These are the activations of a small neural network, seen along a few directions. Each row is one input.
Each table varies a few parts of the input and shows all the possible inputs, shuffled.
Descriptions start from the smaller parts, as in this example, which fits no table here: line(6) and (point or line(11) or (values(3) and ring(5))).
Shared parts are said once, and a part with two or three values counts as separate values.

Other details of the inputs shift rows strongly along three fixed directions, in all tables alike. That doesn't count.

Table:
R1: [ -2  12  14 -25  -8  14   8  43  29  21  56 -38  -3]
R2: [12  2 11  3  9  9 -4  4 -6 -5  2 18 -2]
R3: [-15   3 -15   5   1 -13 -17  -5  -1  13   4 -16  -4]
R4: [-4  3  9 -6 -7  8  6  0 13 -6  2 22  9]
R5: [-35   9 -24   9   1 -21 -16 -27  13   3  -1  -5  -3]
R6: [ 7 -1  8 -3  6 11  2  2 -6  3  0 17  9]
R7: [-37  18 -27  22  21 -16 -36 -38   2   6  -4   7   5]
R8: [  4  -5  -9  -4 -17 -10   7  10  -4  12   0 -43 -12]
R9: [  1 -14  -8 -19 -35 -16  24  18   6   5   2 -53 -20]
R10: [-18  10 -23  11  20 -16 -21 -19  -2  10   5 -16  -6]
R11: [-4 -3  9 -8 -1  7  8 -1 10 -6  5 21 10]
R12: [ 4  4  6 -6  3 14 13 -5  0  0  1 14 12]
R13: [16  2  6  2 12 11  1  3 -6 -2  2 18 -4]
R14: [12  5 12  5  6 11 -6  3 -4 -9  1 16 -1]
R15: [ 13 -25  -2   4 -20 -12  16 -15 -21 -14 -43   5  -1]
R16: [  4  10  16  -9   9  15  -1  24   8  15  34 -15   4]
R17: [-26  17 -25  19  18 -19 -33 -30   1   3  -2  -5  -2]
R18: [ 18 -11   0   3 -22 -10   1  14 -10  -8 -14 -17 -19]
R19: [ -3   2   9 -11   3  10  17  -7   7  -5   3  16   8]
R20: [-1  3 13  1 -4  8  2  0  7 -6  2 18 13]
R21: [  2   1 -12  -1  -1 -13  -5   9  -2  13   9 -35 -14]
R22: [-36  15 -28  18  26 -15 -36 -34   0  12   3   4   4]
R23: [  3 -25  -6   4 -21 -12  12  29  -7 -13 -32 -32 -15]
R24: [  1  -9  -4   5 -20 -12  -4  -3  -7  -5 -20  -4  -2]
R25: [12  4 12 -1 12 10  7 -4 -4 -2 -2 11  6]
R26: [14  1  9  3 13 10  0  2 -6 -5  3 17 -3]
R27: [ 3 -1  5 -6  2 11  7 -1  0 -1  3 18 12]
R28: [ -4  27  11  -7  23  13 -16  27  16  22  54 -27   1]
R29: [ 0 -3 10 -3 -1  8  3  0  4 -3  4 19 14]
R30: [ 0  4 10 -1 -6  9  2  1  6 -4  2 20 12]
R31: [ -2  -2   4 -12   1  10  12  -2   7  -4   4  20   9]
R32: [13  3  8  2  9  9 -3  5 -7 -2  2 20 -3]
R33: [ 14  -2  -7  -2 -10  -7   4  17   0  13  11 -49 -28]
R34: [ 28 -22   3  -3 -20  -8  21   0 -18 -11 -35  -3  -7]
R35: [ -9 -23 -12  16  -4 -13   4   1 -11 -20 -46   0  -5]
R36: [16  3 10  3 14 14  5 -3 -4 -2  0 13 -3]
R37: [ 1 -2  8 -4  3  9  8 -1  1 -3  4 17 13]
R38: [ -8   9 -13   7  -2 -15 -17  -2   2   6   3 -24  -9]
R39: [ -4  -2   8 -10   2   8  12  -3   8  -6   5  19   9]
R40: [11  2 10 -1  8  7 -3  4 -5 -1  0 18  6]
R41: [ -1 -18 -13   2 -21 -19  15 -18 -12 -10 -31  -8  -3]
R42: [ 1 -2  7 -5 -2 10  2  1  2 -1  4 20 13]
Each input here is: values(2) and (point or (line(4) and line(5))).
Q: The inputs of R37 and R27 match in every part but the values(2) part. If R22 is changed in the same way as R37 into R27, which row does it become?
A: R3
Q: The inputs of R7 and R24 match in every part but the values(2) part. If R41 is changed in the same way as R7 into R24, which row does it become?
A: R12
Q: A walk changes only the line(4) part. It starts at R38 and steps to R40. List the rest of the walk in order.
A: R21, R34
Q: Which other rows does R9 become when the line(4) part takes its other values? List them by row number.
A: R1, R4, R31
Q: Which other rows does R26 become when the values(2) part takes its other values? List them by row number.
A: R13
